These are the activations of a small network on made-up records, seen along a few directions, one row for each record.
Here are examples, each followed by its value of one field, Rez.
Other fields move the rows too, some of them a lot.
(in the rows, 500 means zero)
Strong random noise was added to every row along 11 fixed directions; ignore it. To show where, here is one row again and again, with new noise each time:
156  303  420  694  455  393  437  601  423  461  364  281  706  598  552  302  755  866  407  363  666  238  778
520  573  521  556  543  378  556  380  322  577  342  471  484  562  585  313  746  574  571  422  717  439  681
253  746  505  322  428  568  354  358  411  497  440  830  426  668  552  594  385  490  543  679  566  547  585
697  419  474  618  564  464  558  538  557  471  629  342  532  303  354  630  311  504  552  377  356  575  347
352  150  336  539  641  417  274  510  591  581  556  489  580  745  374  358  257  376  536  416  518  624  506
673  711  680  493  387  436  565  326  494  357  670  712  326  424  497  542  274  434  657  441  366  704  407
519  236  765  433  581  712  471  629  833  324  652  540  517  522  617  556  599  535  654  585  388  584  547
668  282  392  580  630  497  625  507  690  646  520  297  541  443  463  400  561  325  470  473  483  422  477
401  215  315  523  632  385  351  552  488  618  501  455  685  690  410  458  484  510  592  481  504  405  522
405  320  387  482  566  582  547  428  738  553  589  553  594  510  470  656  388  561  589  640  340  339  526
580  164  407  335  627  603  714  412  786  635  594  626  399  544  513  583  443  383  608  745  201  421  439
430  160  373  462  611  610  665  448  732  560  558  497  452  475  422  672  310  637  548  634  214  447  468
441  394  413  542  609  293  561  224  386  523  581  693  590  416  629  434  571  648  770  470  602  277  767

577  707  322  579  438  315  441  499  337  533  605  504  608  307  465  571  424  475  471  408  505  389  452 => h8
635  552  501  514  343  338  590  530  446  425  663  580  445  387  537  502  492  533  526  451  280  447  409 => h3
431  509  397  589  601  550  512  458  440  549  401  391  532  373  460  622  415  751  437  467  576  483  588 => h6
399  352  515  517  589  491  275  590  417  441  493  458  433  595  409  398  284  442  446  355  597  831  478 => h1
640  363  665  573  461  368  560  495  577  360  686  569  452  462  652  307  610  563  631  366  424  536  580 => h8
544  285  453  424  531  465  539  533  606  424  726  584  634  440  510  623  512  435  633  595  371  293  438 => h9
635  403  555  518  437  406  521  579  502  467  574  481  364  506  572  215  528  315  366  389  486  641  462 => h2
641  413  447  500  619  526  571  449  476  615  418  378  434  611  208  627  225  423  558  482  365  710  236 => h9
405  559  467  473  593  616  472  569  436  584  263  364  549  592  563  540  779  672  419  573  751  377  652 => h6
692  633  528  356  688  685  346  490  680  679  468  570  681  667  434  741  554  191  722  714  577  480  379 => h1
693  585  578  756  406  317  481  410  621  550  507  377  642  875  316  456  439  729  735  309  335  514  375 => h5
312  428  522  348  313  509  673  439  442  364  502  711  192  573  541  512  357  645  417  605  285  546  486 => h10
472  419  606  570  540  642  466  508  701  390  545  451  431  445  453  594  286  576  522  430  446  699  491 => h7
426  462  504  482  321  482  607  591  396  443  419  440  352  571  381  479  387  545  338  485  310  573  341 => h1
656  795  749  512  394  545  413  657  457  434  426  446  552  642  550  542  775  614  559  482  536  558  444 => h5
630  334  487  465  351  479  689  588  689  437  717  485  553  425  431  542  454  313  470  588  144  325  253 => h4
659  553  455  370  529  492  428  595  434  601  501  559  501  610  400  636  454  342  568  599  372  568  281 => h10
377  574  536  437  512  562  469  456  385  391  474  590  294  405  588  495  403  569  390  472  664  675  618 => h2
334  375  540  603  474  363  454  412  444  379  553  559  522  588  497  393  416  729  618  361  499  535  618 => h9
401  505  433  520  557  303  302  498  117  511  332  520  467  864  247  678  276  946  725  346  461  726  408 => h3
359  597  398  593  471  361  371  245  570  519  632  725  682  561  563  471  384  531  677  481  595  296  684 => h7
509  414  428  418  355  288  457  482  487  530  653  730  541  711  542  333  501  304  573  558  341  354  431 => h10
562  679  470  368  421  627  489  564  670  502  594  576  519  402  605  585  593  168  377  678  556  339  459 => h7
723  540  541  539  630  486  688  274  495  621  410  507  347  485  530  449  510  564  604  470  542  593  558 => h6
442  723  339  520  403  463  247  673  393  622  406  409  662  673  383  504  467  370  290  495  594  464  375 => h2
624  518  390  520  485  264  377  479  397  575  609  591  533  577  499  316  445  281  532  400  529  524  458 => h8
427  508  723  522  512  572  428  439  564  352  457  556  351  737  524  485  449  759  629  416  561  763  596 => h5
465  410  401  356  552  481  504  367  511  604  502  722  218  612  520  402  277  348  486  559  424  732  504 => h3
355  173  404  403  671  561  530  221  711  480  724  752  460  404  512  489  149  264  608  604  474  543  586 => h4
646  682  616  584  492  483  617  397  470  451  506  440  508  332  533  509  605  533  574  423  584  475  535 => h4

Which value of Rez does each new row have?
633  361  415  455  548  208  224  641  339  449  789  670  641  483  522  423  445  287  670  375  466  549  424 => h8
666  512  419  424  564  541  393  651  649  703  464  423  551  681  495  420  651  166  433  579  529  510  397 => h8
531  722  701  718  576  632  359  219  779  354  648  474  628  411  394  552  154  355  661  325  747  720  554 => h4
625  704  480  320  431  390  650  422  144  454  556  732  366  156  607  569  544  312  498  587  515  421  461 => h1
524  649  625  670  393  601  487  693  600  432  406  170  629  531  396  555  628  645  388  406  510  487  416 => h9
409  541  634  415  502  549  138  729  454  413  503  608  735  778  524  620  625  630  635  567  548  513  494 => h6
745  449  650  632  756  487  508  436  515  596  374  280  644  626  479  416  794  579  762  369  729  551  580 => h4
478  497  470  429  565  532  491  264  738  467  764  842  518  352  642  656  324  468  732  626  417  413  638 => h3
593  476  591  674  563  430  628  395  440  435  473  359  448  361  464  463  480  702  593  299  552  594  560 => h9
847  539  684  492  584  504  558  497  548  549  477  446  469  662  386  572  552  446  750  475  387  675  296 => h9
